A small network was shown many inputs. Here are its activations along a few directions, one row for each input.
In each table, some parts of the input vary, and every possible input appears once, in random order.
Descriptions start from the smaller parts, as in this example, which fits no table here: values(3) and (point or ring(9) or (ring(5) and line(6))).
Shared parts are said once, and a part with two or three values counts as separate values.

Other details of the inputs vary at random and push rows far along two fixed directions, the same in every table; ignore that.

Rows:
R1: [-20  -7  14   2  23  29   0  -5  40  -5 -27]
R2: [-20 -48   8   8   6  18   8  12  20  -6 -34]
R3: [  2   8 -24  -1 -20   0  14  -7  39 -12 -19]
R4: [ 13 -20  51   2 -28  17  -1  40 -62 -32  66]
R5: [-30 -45   7  -4   0  14   6  13  21  -2 -39]
R6: [  1 -29   0  24 -12 -11  22  -2  21   1 -29]
R7: [ 28  47 -79  -9  49 -21 -57 -25 -63  58 -21]
R8: [-20  26  -6   9  -4  -3   7 -23  51  -3 -15]
R9: [ 13  42 -61 -12  55 -33 -62  -6 -51  83 -16]
R10: [-24 -40  14   0 -21  17   3 -10  16   0 -35]
R11: [-14  20  -2   4 -17   9   2 -31  54  14  -4]
R12: [ 23  31  30   6 -26 -21   8  45 -34 -33  76]
R13: [-10  14  -7  14  10  11   8 -11  61   7  -5]
R14: [ -8 -35  -3   5 -11  -5  20  14  33  20 -30]
R15: [ -3 -31   3   8 -32  -1  17  -8  29  22 -26]
R16: [ -5  17   0  17 -10  13   4 -34  55  10   0]
R17: [ 48  30   2   5  14 -28 -25  58 -76  15  78]
R18: [-11  22  -6  22   3   0   9 -26  51  -6 -12]
R19: [  1   2  -3  12 -26  -6   9 -13  48  13 -12]
R20: [-11 -34  -9  -3  -7  27  12  -2   5 -30 -36]
R21: [-23   2  45 -48  19 -35  46 -59  20 -36  68]
R22: [-13   2  -3  -7   9  37   6 -17  26 -30 -29]
R23: [-20 -37  12  16  -2   9   9  -2   8 -22 -36]
R24: [ 37  -1  18  -4 -31   4  21  52 -58 -37  70]
R25: [ 39  22  37  14 -34  -5   7  38 -29 -22  93]
R26: [-15  -4  20   5   3  32  -4 -29  35  -4 -23]
R27: [-12  27 -24  -9 -11  15  10 -22  44 -12 -10]
R28: [  1 -38  -2  17  -4  -1  22  13  33  16 -26]
R29: [ 20  -1  36   2 -32 -19  15  53 -57 -24  66]
R30: [ 11  25 -40  -4  68 -20 -66 -18 -80  52 -42]
R31: [ -2  20  48 -21   4  21  -7  49 -36 -29  65]
R32: [  7  -7  27 -25 -28  20   7  53 -71 -57  59]
R33: [-25  -1  17  -7  -3  28  -6 -28  36   2 -30]
R34: [-23   5  -6 -20   2  33   4 -17  27 -25 -35]
R35: [  2  29 -40 -16  61 -23 -67 -15 -81  55 -44]
R36: [-12  -1  47 -35  26 -31  48 -60  19 -41  74]
R37: [  1 -11 -44  -9  44 -34 -60  -2 -97  54 -54]
R38: [ 42  27 -79  -1  39 -36 -52 -11 -66  58 -31]
R39: [ 28   2  17 -17 -39   0  20  55 -59 -34  68]
R40: [  6 -34   5  21 -25   2  19 -10  28  18 -22]
R41: [ -5  -3 -10  10  -4  -8  11   7  55  14 -20]
R42: [  4   4  -8  28  -5 -14  14 -11  44  -7 -21]
Description of these inputs: values(2) and (point or (values(4) and ring(5))).
The inputs of R23 and R37 match in every part but the values(2) part. If R26 is changed in the same way as R23 into R37, which row does it become?
> R33
The inputs of R11 and R16 match in every part but the values(2) part. If R19 is changed in the same way as R11 into R16, which row does it become?
> R25
Start at R8 and move only the ring(5) part, one step at a time. The first step leads to R35. Which rows follow, in order?
> R37, R29, R12
Which other rows does R37 become when the values(4) part takes its other values? List them by row number.
> R5, R10, R32
Which other rows does R4 become when the values(4) part takes its other values? List them by row number.
> R2, R20, R23
